These are the activations of a small neural network, seen along a few directions. Each row is one input.
In each table, some parts of the input vary, and every possible input appears once, in random order.
Descriptions start from the smaller parts, as in this example, which fits no table here: ring(8) and (point or line(11) or (values(3) and line(6))).
Shared parts are said once, and a part with two or three values counts as separate values.
In the rows, 128 means zero.

Other details of the inputs vary at random and push rows far along three fixed directions, the same in every table; ignore that.

Table:
R1: [143  84 149 169  69 114  98 133 147 120 184 114 135 104]
R2: [ 65 152 158  69 194 121 150 129 100 134 139 162 155 137]
R3: [188 139  92 119 175 127 107 119 122 158  72 147 168 159]
R4: [199  51 128 135  76 101  35 125 153 123 150  97 188 126]
R5: [103 179 124 179 113 149 174 107 141 147 115 142  52 113]
R6: [149  51 165 148  66  96  79 137 153 106 188 114 168 114]
R7: [116 114 157 102 166  77 130 136 107 138 159 141 193 153]
R8: [ 97 158 112 173  99 156 163 127 137 127 116 109  60 114]
R9: [174  78 104 136  92 136  84 136 161 103 129 108 146 134]
R10: [159 146  81 151 107 161 124 108 157 126  88 107  77 135]
R11: [103 171 114 177 116 157 185 130 127 123 123 121  51 117]
R12: [ 83 136 146  96 175  99 183 151  92 116 128 155 140 164]
R13: [137  59 154 148  68  99  73 137 150 121 181 108 176 111]
R14: [114 102 154 121  99 134  98 136 131 123 164  96 110  83]
R15: [172 120  83  97 166 136 108 126 138 131  70 130 166 170]
R16: [ 67 148 157  60 200 116 152 141 106 135 138 153 145 129]
R17: [156 141 135  92 149 140 119 128 120 131 109 140 157 127]
R18: [168 140 112 147 111 182 103  99 140 135  95 117  71 100]
R19: [134 172 125  88 168 140 127 136 104 138  97 146 159 131]
R20: [115 113 151 132  88 137 109 126 126 114 160 102 127  85]
R21: [126 103 144 166  88 119 118 126 143 136 168 119 131 110]
R22: [161 140  76 152  99 161 125 120 144 116  91 125  72 131]
R23: [ 98 188 134 149 122 169 178 103 123 131 110 129  44  89]
R24: [127  99 149 153  78 107 117 125 133 117 166 131 113 115]
R25: [ 43 177 138 156 108 129 203 141 104 117 147 130  46 119]
R26: [176  91 113 149  80 118  69 128 136 122 132 126 142 121]
R27: [ 67 110 177 134  91  83 138 122 139 122 208 124 129 117]
R28: [200 152  99  85 180 152 101 130 113 143  72 144 184 140]
R29: [120 118 131 148  98 134 148 123 143 121 132 103  93 127]
R30: [ 78 160 146 112 171  94 159 130 104 148 128 154 154 149]
R31: [183 121 113 155 104 131  99 105 151 137 110 119 111 128]
R32: [124  96 135 148  92 125 131 132 137 120 159  92 125 124]
R33: [155 149  83 159 107 163 127 116 142 133  78 103  80 130]
R34: [ 87 134 143 110 157  99 145 130 128 137 143 161 165 145]
R35: [ 71 107 187 123 111 121 137 131 109 123 206 113 128  94]
R36: [ 78 157 145 107 176  97 161 136 116 132 139 174 155 152]
R37: [177 137 100  84 187 150  78 126 110 142  65 141 172 143]
R38: [128 141 136  79 191 136 134 133 112 138  99 141 129 127]
R39: [187 100  80 106 152 141  90 134 149 125  75 128 176 161]
R40: [118 143 116 111 162 118 142 137 113 126 104 121 143 159]
R41: [182  97 125 110  81 149  65 122 153 117 141 114 157 102]
R42: [ 77  96 176 128 102  95 160 138 128 106 188 102 124 131]
R43: [109 108 155 106 157  82 118 151 111 125 151 153 200 149]
R44: [130 143 116 114 172 121 154 135 110 131 110 123 141 160]
R45: [178 135  94  78 177 150  94 118 126 131  71 146 177 136]
R46: [126 128 120 116 164 129 155 138 125 128  98 136 142 156]
R47: [ 83 105 172 149  89  89 142 138 113 120 206 134 126 112]
R48: [ 89 158 152  86 194 121 168 136  87 132 133 148 164 128]
R49: [156 154  90 163 121 165 151 122 143 122  79 124  68 131]
R50: [129  81 135 151  74 123 106 148 142 100 162  95 132 117]
R51: [146 126 128 125 143 113 124 117 131 143 110 141 146 146]
R52: [ 48 190 158 138 145 150 198 126 106 144 156 125  39  84]
R53: [110  93 145  92 160  88 141 163  93 111 155 139 188 160]
R54: [147 171  88 159 115 153 130  94 154 152  87 138  76 125]
R55: [163 139  85 170 111 169 134 122 145 132  91 108  84 124]
R56: [152 170  84 159 110 150 127 105 139 138  90 154  69 125]
Description of these inputs: values(4) and (line(4) or (values(2) and line(5))).
Question: The inputs of R55 and R39 match in every part but the values(4) part. If R7 is changed in the same way as R55 into R39, which row does it become?
Answer: R27
Question: The inputs of R25 and R22 match in every part but the values(4) part. If R40 is changed in the same way as R25 into R22, which row does it become?
Answer: R10
Question: Start at R52 and move only the line(4) part, one step at a time. The first step leads to R35. Which rows follow, in order?
Answer: R48, R28
Question: Change only the values(4) part in R45. List by row number the other rows that result.
Answer: R20, R23, R48
Question: Change only the values(4) part in R29. List by row number the other rows that result.
Answer: R15, R32, R33
Question: Change only the line(5) part in R36. List by row number the other rows that result.
Answer: R27, R34, R54, R56

Table:
R57: [110 129 133 127 145 111 151 142 116 128 134 126 149 147]
R58: [158  76 138 153  69 107  73 119 154 128 164 113 154 115]
R59: [104 139 145 109 144 121 130 134 112 133 139 133 153 123]
R60: [108 144 124 178  89 131 157 114 146 133 139 112  68 124]
R61: [ 97 146 127 150  88 152 145 111 153 121 141 121  64 104]
R62: [109 122 146 102 161 123 143 129 121 132 133 125 138 133]
R63: [212 127  70 129 138 153  87 125 142 130  62 141 152 147]
R64: [104 147 126 162  90 153 155 124 136 124 139  96  69 106]
R65: [114 123 127 113 148 113 142 152 100 113 130 144 135 143]
R66: [160 197  82 143 165 186 158 111 118 148  49 128  65 124]
R67: [112 135 150  96 149 126 131 136 105 126 141 138 146 117]
R68: [171  68 137 151  83 114  88 124 148 122 155 100 142 120]
R69: [120 129 143 123 156 116 150 140 107 131 133 132 146 136]
R70: [121 141 120 120 152 111 142 126 128 132 114 159 146 155]
R71: [ 99 132 146 105 147 116 125 124 127 137 141 136 148 127]
R72: [ 99 123 136 107 150 117 143 132 129 128 134 120 140 143]
R73: [107 132 136 101 142 126 137 139 120 117 134 138 151 133]
R74: [169  74 140 141  76 112  72 120 148 121 161 117 145 109]
R75: [219 132  82 124 145 153  78 122 128 138  66 141 147 132]
R76: [108 128 150  92 152 121 125 127 121 130 139 141 141 122]
R77: [108 156 133 177  85 141 142 118 134 136 147 122  78  98]
R78: [110 115 123 111 141 111 142 145 124 110 121 136 139 158]
Question: Describe the family of inputs behind these rows.
Answer: values(2) or (line(4) and ring(5))
Question: Start at R75 and move only the ring(5) part, one step at a time. The first step leads to R77. Which rows follow, in order?
Answer: R63, R57, R69
Question: Which other rows belong to the same alternative as R65? List them by row number.
Answer: R78
